A small network was shown many inputs. Here are its activations along a few directions, one row for each input.
In each table, some parts of the input vary, and every possible input appears once, in random order.
Descriptions start from the smaller parts, as in this example, which fits no table here: one of 3 separate values, together with either a single point or one of 9 places around a ring or (one of 4 places along a line, together with one of 5 places around a ring).
Shared parts are said once, and a part with two or three values counts as separate values.
In the rows, zero is written as 128.

Table:
r1: [125 110 140 114 131 156 120 111 152 131 140 132 142 155 135 133 123]
r2: [103 151 113 150 127 133 141 125 143 110 126 133 111 143 122 133 120]
r3: [ 89  87 106 163 157  56 117 101 111 121 118 134 102  95  95 108 141]
r4: [147 156 143 129 129 123 136 154 109 144 125 120 143 129 146 142 131]
r5: [162 152 131 126 115 149 134 161  91 141 131 132 142 118 128 125 150]
r6: [101 144 116 155 131 127 144 118 149 113 114 128 108 129 136 130 112]
r7: [135 105 135 104 112 163 120 120 139 117 148 138 135 148 125 128 134]
r8: [152 153 143 123 122 122 132 162 105 134 133 119 141 123 145 138 133]
r9: [129 112 145 106 117 153 115 122 151 119 150 126 126 144 125 123 122]
r10: [106 139 113 152 115 150 140 126 122  98 131 141 105 134 128 124 141]
r11: [148 106 136 110 106 172 123 119 126 115 148 139 140 142 109 109 128]
r12: [124 105 144 100 121 134 129 112 163 126 132 128 134 139 139 131 111]
r13: [147 157 129 119 147 121 140 149 130 162 109 109 152 113 145 149 116]
r14: [107 149 119 151 125 140 143 125 137 101 139 133 104 131 123 126 124]
r15: [150 153 141 127 131 110 137 149 117 147 117 117 141 121 157 138 117]
r16: [120 153  99 145 113 159 136 123 115 105 136 146 114 133 115 114 143]
r17: [137  98 127 131 158  37  96 137  76 160 121 121 137 105 118 128 146]
r18: [101 150 109 152 139 132 142 115 156 123  99 114 118 123 123 127 101]
r19: [120  51 127  98 148  77  92  95 136 151 132 131 110 103  91 118 142]
r20: [156 149 136 127 114 133 128 161  95 134 129 128 140 123 144 134 145]
r21: [129 108 137 107 131 141 122 103 165 135 111 117 143 138 138 130 107]
What do these inputs look like to the network? -> one of 3 separate values, together with either a single point or one of 6 places along a line
List by row number the other rows that have the choice among 3 separate values in common with r4. -> r5, r8, r13, r15, r17, r20

Table:
r22: [134 132 112 149 161  41 110 155  71 167 126 129 124  78 114 137 163]
r23: [128  63 130 114 148  75 100 103 116 158 124 130 132  95  87 108 134]
r24: [170 167 159  95  98 180 135 170 124 138 142 120 159 154 168 149 121]
r25: [148  84 155 101 155  51  97 127 109 175 133 118 138  87 119 135 143]
r26: [161 217 116 150 109 167 160 188  84 136 115 129 145 133 160 142 139]
r27: [149 140 142 113  93 212 148 137 142 108 138 133 149 167 135 123 108]
r28: [ 93  49 110 133 151  85 107  76 148 114 119 131 104 107  87 106 126]
r29: [ 77 159 112 161 105 208 165  78 190  53 133 143  88 182 132 112 102]
r30: [ 50  64  94 160 161  76 112  57 169  93 125 136  76 119  82 111 119]
r31: [117 132 128 111  83 224 138 112 169  72 145 133 119 180 135 120 102]
r32: [146 130 131 131 164  45 114 146  95 180 112 116 140  82 132 140 144]
r33: [163 198 147 118 109 174 149 187 120 142 124 119 162 151 187 152 134]
What do these inputs look like to the network? -> one of 2 separate values, together with one of 6 places along a line
Changing only the choice among 2 separate values turns r32 into r33. The same change can be made to r23. Which row results? -> r27
Which other rows does r31 become when the choice among 2 separate values takes its other values? List them by row number. -> r28

Table:
r34: [ 87  88 105 130 135 125 118  73 176 105 116 131 104 137 116 113 105]
r35: [140 202 122 147 122 160 159 172 108 133 116 126 146 143 162 144 134]
r36: [120 107 146 110 109 162 130 104 163 109 142 128 124 153 114 121  95]
r37: [ 87 104  77 169 150  88 122  91 124  97 113 137  84 103  96 106 139]
r38: [102 120 131 125 122 141 131 108 170 106 125 123 115 144 133 127 108]
r39: [ 88 136 107 155 137 121 133 120 146 110 127 133 103 138 125 135 124]
r40: [130  79 144  96 107 158 106 111 142 113 157 139 129 147 119 118 130]
r41: [196 148 147 116 154  58 118 194  63 210 115 116 173  80 154 148 152]
r42: [148 208 104 161 118 139 157 179  79 125 111 126 126 115 143 134 144]
r43: [ 97 142 104 170 134 103 140 126 115  98 129 136  94 112 107 119 142]
r44: [166 111 155 111 160  35 106 163  80 195 127 116 152  74 130 148 154]
r45: [106  71 127 109 126 145 115  69 175 103 132 128 118 142 101 107 101]
r46: [128  47 123 121 179  11  88 100 109 181 110 126 129  69 100 118 145]
r47: [146  76 154 115 169  17 101 136  98 187 126 121 142  69 115 133 153]
r48: [109 168 123 152 129 136 146 140 131 114 132 132 120 142 142 139 133]
r49: [122 158 142 126 116 159 144 130 153 115 127 121 129 151 147 137 112]
r50: [ 74 101  92 158 150 109 121  81 156 105 118 137  97 130 106 116 126]
r51: [180 154 152  97  94 203 132 164 110 137 143 130 166 153 149 131 140]
r52: [111  51 123 101 118 147  94  79 152 112 147 142 117 140 101 105 126]
r53: [174 174 154 105  99 202 153 159 127 134 126 118 167 156 154 133 110]
r54: [143 140 154 106 107 178 141 127 148 116 141 121 140 157 134 133 105]
r55: [117 176 106 170 131 118 148 148  96 108 128 132 106 115 124 133 146]
r56: [154 191 136 124 107 181 154 164 129 135 111 118 154 149 172 141 113]
r57: [147 120 147  97  99 177 115 134 125 124 156 135 138 154 128 135 133]
Changing only one part turns r45 into r36. The same change can be made to r46. Which row results? -> r47
What do these inputs look like to the network? -> one of 4 places along a line, together with either a single point or one of 5 places along a line
List by row number the other rows that have the place on the line of 4 in common with r56. -> r35, r41, r42, r51, r53
